Each row below holds a small network's activations on one input, seen along a few directions.
In each table, some parts of the input vary, and every possible input appears once, in random order.
A made-up example of a description, with smaller parts first: one of 4 places along a line, together with either a single point or one of 9 places along a line or (one of 2 separate values, together with one of 8 places around a ring).
Shared parts are said once, and a part with two or three values counts as separate values.
(in the rows, 128 means zero)

Other details of the inputs shift rows strongly along three fixed directions, in all tables alike. That doesn't count.

Table:
r1: [134 150  98 121 116  74 125 111 146 137 164 116 144]
r2: [113 110  92 127 110  98 137  94 135 131 154 160 152]
r3: [104 142 146 135 113 122 150 135 141 158  70 166 171]
r4: [157 103 155 123 148 179  94 133 110 104 125 121  75]
r5: [143 153 162 112 103 126 114 107 142  85 169 147  93]
r6: [137 132 121 144 138 106 117 153 155 135 186 125 163]
r7: [129  93  98 135 117  99 140 125 141 137 154 172 153]
r8: [152 112 108 140 173 124  99 146 111 148 130  80 133]
r9: [117  96  82 128 152 128 108  95  89 138 110 111 128]
r10: [ 82 149 140 103 112 107 155 166 136 145  76 136 166]
r11: [121 137 124 127 100 173 130 126 131  88 192 171  99]
r12: [112  96 115 146 166 143 101 108  85 146 134 104 130]
r13: [ 94 187 146 127  78 165 147 142 119  93  89 162 102]
r14: [146 106 120 130 172 113  86 127 118 141 112  83 133]
r15: [186 125 122 116 137 159 149 109 118 113 123  92  65]
r16: [ 69 166 126 160 105 134 149 150 106 144 103 146 163]
r17: [149  67 125 140 168 124 121 112 118 152 105 111 132]
r18: [116 176 124 139 164 147 131 134  97 162  49  72 144]
r19: [114 127 142 152 136 113 122 118 137 134 192 130 160]
r20: [154 140 165 110 107 124 103 131 154  85 159 157  96]
r21: [195 117 109 113 139 157 141 136 134 115 113 100  64]
r22: [166 158 141 104 105 120 109 143 160  86 163 142  95]
r23: [156 123 112 122 122  74 130 125 165 137 150 131 155]
r24: [ 98 124 101 141 120 113 117 119 116 132 182 156 152]
r25: [105 126 139 132 128  91 102  98 136 127 166 142 153]
r26: [ 94 156 122 132 109 122 138 147 126 150  73 169 170]
r27: [ 97 127  97 130 119 100 110 107 124 122 166 156 152]
r28: [107 104  94 137 100  88 139 101 134 121 150 149 147]
r29: [115 131 126 137  90 162 132 133 130  77 188 159  94]
r30: [119 102 122 138 118  97 145  96 134 142 164 157 150]
r31: [154 181 177 113  90 150 160 147 160 120  75 151 110]
r32: [126 121 134  77  87 124 160 117 150  85 159 143  87]
r33: [128  61 102 109 162 118 146 139 116 142 109  93 127]
r34: [141  94 132 146 176 128  93 133 105 146 126  94 135]
r35: [132  79 112 127 161 121  92 112 105 142  99 116 133]
r36: [120 132 138  75  87 120 142 123 139  81 162 140  86]
r37: [ 94 180 166 153 125 128 144 139 118 159 109 132 168]
r38: [122 149 103 145 131 110 130 134 148 139 196 113 153]
r39: [ 87 149 121 156  98 124 182 132 119 151  84 152 159]
r40: [ 91 153 169 158 133 150 135 160 138 157 105 152 180]
r41: [114  83  88 141 154 122  90 132 100 121 103 109 129]
r42: [115  80  92 152 155 134  98 144  92 130 120 108 130]
r43: [164 107 155 132 156 188 106 141 119 102 136 109  82]
r44: [149 105 124 123  81 132 148 136 146  85 150 176  88]
r45: [123  86 113 132 169 128  83 120 105 136 107 114 134]
r46: [124 141 136 141 127  93 116 120 134 140 186 119 152]
r47: [121 108 134 130 119  88 130  85 146 136 154 146 153]
r48: [109 116 124 126 115  89 114  94 128 132 158 152 151]
r49: [175 119 163 117 101 124 144 125 159 100 157 162  93]
r50: [ 96 107 118  99 126  82 117 149 146 116 158 133 152]
r51: [109  91 114 153 172 160 107 111  94 144 142 103 138]
r52: [116 106 120 129 115  93 131  88 139 136 155 155 152]
r53: [171 116 148 128 153 185 107 146 125 105 138  98  80]
r54: [147  96 141 130 150 201 103 139 111 101 133 129  81]
r55: [118  98 129 147 170 139  99 105  92 147 134  95 132]
r56: [ 81 147 136 117 111 118 196 145 130 156  92 130 160]
r57: [101 170 169  98  95 168 159 189 134 107 103 150 107]
r58: [153 127  96 121 120  75 133 128 169 140 150 129 150]
r59: [114 177 151 127  93 184 142 170 124 112  99 183 111]
r60: [146 131 159 127 133 204 158 143 106 133  32 138  86]
r61: [129 150 119 139 128  92 121 127 134 138 187 116 152]
r62: [114  93 128 154 176 156 105 108 101 144 142  94 139]
r63: [145 136  97 133 119  82 156 113 152 147 170 121 143]
r64: [163 164 137 101  92 115 129 112 148  93 165 134  89]
r65: [136 167 139 141 120 110 173 157 150 166  85 134 168]
r66: [124 110 129  94 138 174 129 138  97  95 139  92  66]
r67: [102 193 142 155 129 141 157 154 134 159 122 117 174]
r68: [128  88 128 133 173 124  81 117 112 137 107 106 135]
r69: [120 173 157 131 116 103 136 148 143 159  77 132 169]
r70: [174 107 147 123 139 162 143  97 112 111 119 106  67]
r71: [142 194 174 115  86 153 170 123 148 121  86 141 106]
r72: [126  94 124 130 161 119 100  86 100 143 110  97 130]
r73: [164 175 149 111 133 179 136 154 114 125  32  99  86]
r74: [163 150 109 108 140 159 110 119 117 100 126  84  63]
r75: [100 100 105 156 120 117 116 152 136 118 176 154 159]
r76: [100 114  98 135 100  83 122 106 123 117 153 146 146]
r77: [155 110 132 135 124  79 138 126 159 146 158 135 153]
r78: [152 146 161 107  95 119 123 100 142  91 161 148  91]
r79: [149 162 155 108 100 124 114 113 147  89 172 135  91]
r80: [170 131 140 107 133 152 112 100 112 105 115  90  67]
r81: [101 131 141 152 165 172 119 156  87 168  49 116 150]
r82: [158 113  87 122 162 106 103 130 123 147 106  80 126]
r83: [122 158 144 123  73 159 164 152 141 101  67 177 106]
r84: [163 146 162 118 105 133 111 148 151  98 177 144  95]
r85: [138 129  89 141 167 128 112 126 104 151 140  68 124]
r86: [119 171 153 146 116 114 178 127 137 169  93 127 164]
r87: [120 172 142 125  82 177 185 130 126 119  91 179 104]
r88: [108 130 142  98 103 157 147 145 141  82 195 138  95]
r89: [118  81  89 150 171 162 102 140 102 139 132 119 141]
r90: [132 118 134 131 120  80 134  90 147 136 157 135 153]
r91: [124  65  99  99 158 114 132 131 121 136  99  91 130]
r92: [125 104 137 139 122  92 143  93 141 143 164 148 151]
r93: [114 164 164 135 119 106 135 143 138 155  75 144 170]
r94: [125  97  95 125 114  94 126 117 146 131 144 170 156]
r95: [122 114 125  83 137 163 122 126 104  86 122  92  65]
r96: [ 82 123 131 130 169 177 148 183 102 156  62  87 153]
r97: [123 160 115 155 172 173 137 176 115 171  65  79 150]
r98: [111  99 111 134 165 131  93  97  93 137 118 104 130]
r99: [ 88 150 124 142  99 112 140 154 125 139  68 158 165]
r100: [103 155 164 134 118 113 130 138 137 155  72 155 171]
r101: [141 140  94 123 116  78 143 105 157 141 161 119 146]
r102: [156  80 123 132 166 113 113 108 123 146  98  99 134]
r103: [135 132 123 106  97 141 106 135 141  80 157 182  96]
r104: [182 129 119 107 134 155 135 101 123 107 114  90  68]
r105: [120 136 135 148 133 110 122 123 143 138 195 118 159]
r106: [175 137 111 106 144 155 100 142 129  99 116  94  67]
r107: [133  96 137 127 122  85 119 108 158 136 144 156 157]
r108: [115 189 129 144 124 121 142 178 141 163 104 126 165]
Description of these inputs: one of 2 separate values, together with one of 6 places along a line, together with either a single point or one of 8 places along a line.
The inputs of r55 and r72 match in every part but the place on the line of 6. If r24 is changed in the same way as r55 into r72, which row does it become?
> r9
The inputs of r84 and r69 match in every part but the place on the line of 6. If r8 is changed in the same way as r84 into r69, which row does it become?
> r73
Which other rows agree with r45 in the place on the line of 6 and the choice among 2 separate values? List them by row number.
> r14, r20, r22, r41, r50, r68, r103, r106
Start at r97 and move only the place on the line of 6, one step at a time. The first step leads to r108. Which rows follow, in order?
> r106, r82, r58, r21
Start at r38 and move only the place on the line of 8, one step at a time. The first step leads to r67. Which rows follow, in order?
> r105, r19, r62, r51, r11, r29
Start at r30 and move only the place on the line of 6, one step at a time. The first step leads to r52. Which rows follow, in order?
> r48, r98, r12, r51

Table:
r109: [121 219 160  99  26 111 178 115 178  83 181 200 103]
r110: [133 151 131 109  88 131 170 126 142 120  94 153 112]
r111: [125 124 149  99  54 148 147 124 152  60 184 210  78]
r112: [134 194 137 122 106 145 154 155 143 123 133 114 114]
r113: [ 92  83 117 166 175 110  82 147 114 163 145 126 198]
r114: [152 140 117 135 140  73 115 122 151 144 195 101 153]
r115: [110  57  54 141 183  69  96 135 119 159 169  81 184]
r116: [143 136 135  87  54 130 146 149 169  57 176 192  76]
r117: [130  86 145 137 163 207  98 143  82 117  52 124  91]
r118: [209  70 123 119 212 169  76 118 100 129  89  39  66]
r119: [185  70  79 108 197 173  96 134  92 120  92  36  59]
r120: [ 87 143 130 136 141 162 135 179 113 144  87 128 152]
r121: [172  44 109  84 113 153  88 120 131  37 213 154  27]
r122: [112  41  60 126 118  24 113  87 151 123 239 153 174]
r123: [156 220 196 132 114 168 148 150 149 129 101 126 106]
r124: [193 123 143  94 126 167 130 132 128  97  74 111  51]
r125: [139 143 162 137 133 125 149 112 131 163  52 128 149]
r126: [ 60 160 134 135  66  78 148 110 151 120 212 200 179]
r127: [134 199 159 128 124 142 159 174 144 159  48 119 149]
r128: [160 144 131 121 155 173 135  90  86 135  56  67  76]
r129: [110 176 159 151 124  86 144  93 137 174 106 129 184]
r130: [ 72 163 154 175 137 136 118 155 121 161 143 146 197]
r131: [133  97  90 116 122  66 128 129 152 134 150 134 149]
r132: [ 83 163 116 136 121 147 160 117  97 144  82 114 142]
r133: [ 70 121 148 162 122 122 132 126 121 159 103 186 193]
r134: [144 144 162 132 137 120 136 139 139 159  51 123 150]
r135: [183  96 101  96 121 158  98 118 132  44 248 108  25]
r136: [135 170 154 126 116 147 174 129 124 155  22 129 130]
r137: [ 90  70  70 161 190  91  89 124  99 163 197  79 184]
r138: [ 72  94 115 172 163 109  95  87  90 164 147 129 189]
The inputs of r130 and r123 match in every part but one. If r138 is changed in the same way as r130 into r123, which row does it become?
> r129
What is each input in this table made of?
> one of 5 places around a ring, together with one of 6 places along a line
Start at r133 and move only the place on the line of 6, one step at a time. The first step leads to r111. Which rows follow, in order?
> r122, r110, r136, r125
Start at r116 and move only the place on the ring of 5, one step at a time. The first step leads to r115. Which rows follow, in order?
> r135, r132, r122
Change only the place on the ring of 5 in r131. List by row number the other rows that result.
> r109, r110, r112, r119

Table:
r139: [114  91 107 153 160  97  97 124 121 150 165 116 170]
r140: [132 133 123 120 109  98 136 124 145 123 145 137 133]
r141: [112 166 137 138 133 132 144 145 128 154  93 115 152]
r142: [131 103 110 145 163  87 100 119 131 154 158 102 169]
r143: [183 129 136  97 119 180 127 124 123  75 139 113  35]
r144: [130 114 136 120  94 108 119  99 146  97 201 169 116]
r145: [150  92 117 122 131  82 112 112 150 131 165 132 141]
r146: [ 85 127 107 154 165 132 138 142  92 180  69  97 178]
r147: [164  72 113 113 159 181 105 113  93  96 102  98  57]
r148: [129 145 136 131 127 111 125 136 140 139 145 126 148]
r149: [ 90 164 132 135 123 155 156 149 114 147  63 132 151]
r150: [129 146 150 121  89 123 124 139 156  92 195 173 116]
r151: [102 102 102 147 148  95 112 126 125 148 163 119 168]
r152: [154  62 109 123 185 172  98 115  84 126  76  81  84]
r153: [107 163 146 123  97 156 156 147 127 122  88 155 122]
r154: [121 190 148 118  93 145 166 147 143 127  93 149 125]
r155: [147 124 132 116 109 106 134 120 153 113 150 146 119]
r156: [125 180 163 128 102 146 155 124 133 129  91 144 121]
The inputs of r153 and r140 match in every part but one. If r146 is changed in the same way as r153 into r140, which row does it become?
> r143
What is each input in this table made of?
> one of 2 separate values, together with either a single point or one of 8 places along a line
Change only the choice among 2 separate values in r155. List by row number the other rows that result.
> r147

Table:
r157: [130 113 127 122 121 105 106 101 134  99 209 124 112]
r158: [144 101 112 112 162 132  94 130 114 116 146  95 109]
r159: [ 95 127 131 142 164 108 124 121 112 175 117 104 181]
r160: [169 117 141 116 102 140 133 138 164  88 180 153  86]
r161: [157 142 119 101 109 150 128 127 134  98 104 130  81]
r162: [121  94 131 141 123  57 123 108 165 140 211 150 183]
r163: [116 194 160 134  82 145 130 138 143 110 125 165 121]
r164: [136 131 152 112 122 139 136 148 144 110 124 125 117]
r165: [ 81 110 128 131 101 118 143 139 120 125 124 177 153]
r166: [106 150 148 153 131 111 126 140 136 165  79 142 184]
r167: [144 108 122 133 157 136 107 116  96 142  77 102 114]
r168: [151  62 104 120 178 113  84 122 123 122 141  83 116]
r169: [159 133 144 114 120 160 115 150 142  99 108 133  87]
r170: [129 101 100 138 178 159 119 128  92 137 116  61 104]
r171: [164 133 131 101  87 122 117  98 149  83 160 161  82]
r172: [140 163 122 118  89 132 153 136 148 117 112 156 121]
r173: [140 132 127 142 129 156 126 115 114 115 146 119 103]
r174: [150 112 124 122 126 105  88 108 139 106 197 147 116]
r175: [110 150 120 113 106  92 140 131 149 131 119 139 149]
r176: [116 126 130 159 127  84 124 127 152 159 138 156 194]
r177: [122 165 141 104 112 154 165 139 132 123  74 119 109]
r178: [162  82  97 122 145 115 104 117 134 112 214 119 113]
r179: [117 135 146 134 118 110 153 123 131 147 122 135 152]
r180: [120 166 135 129 135 150 126 158 121 141  89 129 136]
r181: [159 113 118 107 106  98 109 129 148  94 177 150  96]
r182: [106 114 111 141 154  95 148 138 119 174 107 100 173]
r183: [ 63  93 107 148 154 132 119 138  99 163 111 140 182]
r184: [145 114 152 119 135 137 108 121 134 111 122 124 106]
r185: [101 162 151 133 139 132 124 134 120 153  95 126 157]
r186: [149 152 136 137 116 172 120 124 116 100 128 134  84]
r187: [107 126  97 155 135  93 130 135 130 154 167 117 181]
r188: [103 205 158 123 104 162 149 166 123 117  80 132 121]
r189: [144 143 144 105 135 167 134 147 110 112  64 106  78]
r190: [148 126 135 133 138 157 126 118 121 124 144 128 105]
r191: [105 174 128 135  78  78 123 148 168 112 193 176 161]
r192: [106 136 109 151 138 105 156 110 122 182  85 120 186]
r193: [105 153 141 121 122 113 138 149 143 139 147 133 156]
r194: [132 151 150  99  75 102 148 103 166  93 175 170 106]
r195: [145 156 138 121  95 135 147 151 146 116 119 159 107]
r196: [149  62  99 113 167 107 105 115 108 128 145  75 110]
r197: [106 133 126 157 138  97 152 125 121 181  99 129 184]
r198: [106 163 129 121  92 102 173 136 157 141 127 148 160]
r199: [ 87 115 143 137 128 168 141 152 111 124  79 160 140]
r200: [122 169 166 128 126 178 153 136 120 134  97 130 116]
r201: [128 101 111 133 154 118  87 103 104 124 151  91 123]
r202: [166  62  90 140 176 122  92 124 121 126 142  94 119]
r203: [124 153 147 133 113 150 140 123 122 115 146 128 114]
r204: [124 114  97 140 125  60 108 131 159 143 217 157 180]
r205: [114 162 160 133 120 150 166 164 143 145  85 133 146]
r206: [164  86 110 133 144 126 104 106 109 127 131 114 104]
r207: [150  84 120 116 155 113  98 101 106 120 129 100 107]
r208: [102 111 139 146 160 102 126 124 126 171 103 106 182]
r209: [152 132 141 102 108 144 132 134 150  90 198 144  84]
r210: [ 59  94  98 153 127 108 114 129 115 142 157 151 177]
r211: [ 79 151 119 146 141 103 137 146 119 165 117 100 188]
r212: [140 149 119 131  94 116 121 138 153  93 196 160 109]
r213: [156 144 129 124 126 180 140 112 111 122  61 121  80]
r214: [142  85 125 122 170 140 115 107  87 140  91  74 106]
r215: [142 138 155 144 135 169 145 133 123 134  82 126 119]
r216: [126 165 127 122  88 122 172 137 153 129 123 155 142]
r217: [144  77  94 120 181 126  99  86  89 140  87  67 111]
r218: [144 118 127 114 122 139 144  98 127 120 126 118 100]
r219: [140 141 133 129 127 156 156 149 115 138  83 120 107]
r220: [115 109 119 104 102 176 140 118 111  86 107 160  86]
r221: [145 136 130 139 155 176 116 126 104 136  91 116 105]
What is each input in this table made of?
> one of 5 places along a line, together with either a single point or (one of 2 separate values, together with one of 6 places around a ring)
The inputs of r162 and r179 match in every part but the place on the line of 5. If r202 is changed in the same way as r162 into r179, which row does it become?
> r195
Change only the choice among 2 separate values in r193. List by row number the other rows that result.
> r159
Which other rows agree with r157 in the place on the line of 5? List them by row number.
> r163, r170, r173, r186, r187, r188, r191, r201, r203, r210, r211, r212
Start at r216 and move only the place on the line of 5, one step at a time. The first step leads to r219. Which rows follow, in order?
> r160, r178, r187
